These are the activations of a small neural network, seen along a few directions. Each row is one input.
Each table varies a few parts of the input and shows all the possible inputs, shuffled.
A made-up example of a description, with smaller parts first: line(6) and (point or ring(9) or (values(2) and ring(8))).
Shared parts are said once, and a part with two or three values counts as separate values.
In the rows, zero is written as 128.

Rows:
row 1: [126 102 160 118 124  79 203  72 119 105  95 100 146 151 128]
row 2: [104  68 116 152 112 117 179 120 129 122 145 107 145 116 133]
row 3: [145 125 174 122 163 167 105 168 123 144 120 129 104  87 176]
row 4: [100 136  51 130 123 117  68 135 162 139 144 139 130 158 119]
row 5: [153 144 188 125 145 158 115 152 101 143 113 141 107  92 146]
row 6: [108  80 133 153 110 122 180 108 128 117 140 124 150 130 117]
row 7: [108  88 134 149 103 123 190 102 118 133 136 131 142 127 114]
row 8: [101  66 121 143 112 130 180 117 138 137 141 110 140 126 140]
row 9: [115 149  57 138 123 118  74 125 148 118 148 141 138 163  94]
row 10: [155 140 184 134 154 157 107 161 112 127 120 137 116 100 154]
row 11: [106 136  42 135 122 105  66 140 152 126 143 135 135 154 109]
row 12: [152 167  78  91 142  68 115  95 146 105 114 110 127 188  93]
row 13: [116 152  61 135 118 120  84 113 139 136 144 143 134 155  90]
row 14: [111 108 144 125  88 141 196 109 117 134 144 133 145 123 119]
row 15: [121 174  70 116 103 136  85 118 142 132 152 151 138 152  99]
row 16: [179 171 219 105 164 113 138 132 116 116  63 103  99 122 155]
row 17: [149 128 169 132 164 154 104 175 112 132 123 123 110  79 167]
row 18: [153 168 204  99 135 179 115 162 101 139 121 145  99  83 150]
The inputs of row 15 and row 14 match in every part but one. If row 4 is changed in the same way as row 15 into row 14, which row does it become?
> row 8
What do these inputs look like to the network?
> values(3) and (point or line(5))
Change only the line(5) part in row 5. List by row number the other rows that result.
> row 3, row 10, row 17, row 18

Rows:
row 19: [ 87 119  36 127  99  84 143  98 150 107 146 112 159 168  95]
row 20: [141 120 134 125 165 107 123 128 143 127 106 108 119 131 153]
row 21: [156 152 218 118 135 132 154 120  90 116  96 126 123 100 141]
row 22: [118 101 156 120 138 154 130 157 125 142 134 134 121 102 169]
row 23: [ 87  91  61 150  86 110 169  56 147 143 150 141 164 186  82]
row 24: [142 116 153 158 155 112 134 128 121 115 109 122 129 119 138]
row 25: [123  94 158 165 131 149 133 149 118 126 125 119 126  97 144]
row 26: [135 178  57 123 139 145  35 138 153 109 169 155 136 162  94]
row 27: [118  96 174 149 129 161 139 158 106 133 134 146 131  85 153]
row 28: [147 132 172 101 129 172 157 150 115 150 139 127 107  87 157]
row 29: [159 148 175  98 150 122 144 130 130 124  95 113 105 138 137]
row 30: [156 157 197  85 142 129 144 119 111 125  89 115 110 115 157]
row 31: [ 74  97  56 139  72  94 161  85 157 121 154 131 154 169  85]
row 32: [124 157  37 125 137 104  51 129 129 148 138 145 113 146  84]
row 33: [146 126 189 133 125 177 163 152  95 143 142 139 120  69 140]
row 34: [117 195  83 125 112 139  39 152 153 148 123 157 121 148 125]
row 35: [159 143 195 131 142 125 155 130 106 114 102 126 117 125 122]
row 36: [122  98 140 134 141 141 124 147 138 137 126 106 118 111 159]
row 37: [121 114  41 127 106  75 134 108 147 105 156 112 160 172  95]
What do these inputs look like to the network?
> values(3) or line(4) or (values(2) and ring(6))
Which of the alternatives is row 34?
> values(3)
A walk changes only the line(4) part. It starts at row 23 and steps to row 31. List the rest of the walk in order.
> row 19, row 37

Rows:
row 38: [133 107 131 120 105 141 171  95  99 141 163 144 141 120  99]
row 39: [152 109 153 127 168 103 168  98 118 115 104 122 125 147 116]
row 40: [106  91 134 164 110 115 166 150 113 144 123 122 126 108 136]
row 41: [163 155 174  93 137 126 144 166 121 115 119 111 106  96 140]
row 42: [135 124  74 143 153  71  69 103 140 132 100 103 111 157  94]
row 43: [130 145 150 133 135 189  70 173 123 149 121 163 108 117 148]
row 44: [155 158 174 110 135 145 156 126 131 113 119 100 119 113 156]
row 45: [115 118 153 118 103 151 163 101 109 144 129 116 135 102 141]
row 46: [126  71 111 164 103 122 183 111 131 129 152 133 151 138 113]
row 47: [ 85  79  22 118 121 111 116 138 190 115 176  94 134 178 117]
row 48: [117 149 171 113 108 160 141 110 139 147 106 129 116 135 141]
row 49: [124 148 168  99 111 143 131 150 124 147 105 142  98 120 126]
row 50: [133 143 150 122 110 150 148 104 129 147 136 157 123 152  94]
row 51: [104  88 133 171 104 129 176 118 135 142 111 105 154 116 142]
row 52: [124 133 127 140 151  77 111 100 123  92  93 124 143 162 104]
row 53: [143 116 175 111 164 108 163 103 135 118  83  94 118 128 183]
row 54: [140 182 121 137 122 112 110 125 115  88 125 135 144 150  93]
row 55: [110 173 121 124  98 121  99 107 142 123 131 163 144 165 109]
row 56: [117 109 139 144 146 183  94 153 103 137 158 159 118  65 145]
row 57: [154 179  60 141 128 106  74 130 130 129 125 123 116 143  93]
row 58: [149 115 176  95 165  89 152 142 125 121  85 105 106 113 167]
row 59: [ 94  78 129 202 147 156 110 166 135 138 152 142 129  83 143]
row 60: [ 94  89  83 145  92 102 137 119 159  86 150 124 164 161 122]
row 61: [171 150 164 125 160 172  78 187 125 119 140 128 124  87 159]
row 62: [119 173  49 115 119 117  75 118 164 165 137 156 121 159 119]
row 63: [157 112 170 129 180 129  86 166 121 134 114 112 120 119 190]
row 64: [121 118 151 107 108 136 153 138  89 143 135 132 109  90 130]
row 65: [104 139  98 113  96 117 127 103 118 109 149 145 166 139 112]
row 66: [165 154 152 126 138 138 161 121 112 111 141 126 127 132  92]
row 67: [101 137  24  93 125 119 110 120 143 148 160 132 144 145 116]
What do these inputs look like to the network?
> line(5) and line(6)
The inputs of row 53 and row 48 match in every part but the line(5) part. If row 42 is changed in the same way as row 53 into row 48, which row does it become?
> row 62
Change only the line(6) part in row 44. List by row number the other rows that result.
> row 41, row 54, row 57, row 61, row 66
Change only the line(6) part in row 38. List by row number the other rows that result.
> row 45, row 56, row 64, row 65, row 67

Rows:
row 68: [132  95 191 140 139 195 133 158  89 156 157 179 117  79 139]
row 69: [ 97 173  60  97 127 116  46  86 160 145 112 139 120 177 114]
row 70: [188 127 218  75 177  90 194 127  86 117  76  79  90  93 154]
row 71: [119 184  40 114 112  92  60 125 153 151 123 158 135 177 113]
row 72: [189 169 240 103 146 142 191  98 112 109  91 113 128 131 149]
row 73: [137 109 178 175 144 194 123 170 103 167 129 124 112  41 178]
row 74: [152 164  50 127 156 119  42 163 126  77 179 131 148 128 100]
row 75: [ 80  52  64 212 100  44 182  49 137  94 123 118 183 192  61]
row 76: [117 162 202 119  73 165 166 130  91 127 123 155 126  97 112]
row 77: [ 58  45  14 110  58 109 220  85 170 134 198 102 172 162 112]
row 78: [137 171  51 129 131 125  55 153 168 134 144 135 102 173  78]
row 79: [130  85 228 134 173 146 123 191 139 125  81 103 101  87 224]
What do these inputs look like to the network?
> values(2) or line(4) or ring(6)
A walk changes only the ring(6) part. It starts at row 73 and steps to row 79. List the rest of the walk in order.
> row 70, row 72, row 76, row 68

Rows:
row 80: [133 129 151 149 128 135 138 107 119 130 127 144 132 131 109]
row 81: [152 134 160 135 163 122  98 143 127 121 100 121 119 130 142]
row 82: [119 130 161 121 101 131 167  98 113 144 117 136 131 131 124]
row 83: [148 162 135  97 129 131 138 127 130 139 117 118 114 128 129]
row 84: [111 128 108 115 126 149 111 136 134 131 153 139 137 128 136]
row 85: [128 141 131 143 138 123  88 146 122 129 109 133 122 117 142]
row 86: [113 133 120 155 104 140 123 130 127 130 134 147 135 126 105]
row 87: [161 153 132 121 153 125 115 132 116 129 123 133 115 132 116]
row 88: [105 126  37 127 114  62 123  79 162 110 127 114 151 199  87]
row 89: [121 145 118 130 118 132 108 141 122 113 143 141 141 122 120]
row 90: [117  83 111 141 124 133 151 144 145 136 152 117 134 120 145]
row 91: [118  87 162 118 120 111 198 111 112 127 113 114 134 113 144]
row 92: [148 144 141 125 138 134 117 127 125 106 136 137 135 132 124]
row 93: [133  88 153 148 146 121 166 115 114 112 125 110 134 116 130]
row 94: [119 100 121 157 120 124 148 135 122 120 137 112 140 112 128]
row 95: [137 142 163 110 142 123 128 146 144 122 101 107 107 129 155]
row 96: [108 114 109 140 109 157 124 134 142 145 147 144 128 136 122]
row 97: [136 148 111 123 127 120 105 143 114 131 133 135 116 117 111]
row 98: [136 148 145  99 113 136 143 122 130 115 128 122 132 133 136]
row 99: [126 129 100 106 131 139 105 134 129 149 143 130 112 117 125]
row 100: [118 125 119 127 145 139  93 138 139 148 121 134 118 117 158]
What do these inputs look like to the network?
> point or (line(4) and line(5))
Change only the line(4) part in row 93. List by row number the other rows that result.
> row 90, row 91, row 94
A walk changes only the line(5) part. It starts at row 93 and steps to row 80. List the rest of the walk in order.
> row 92, row 87, row 81
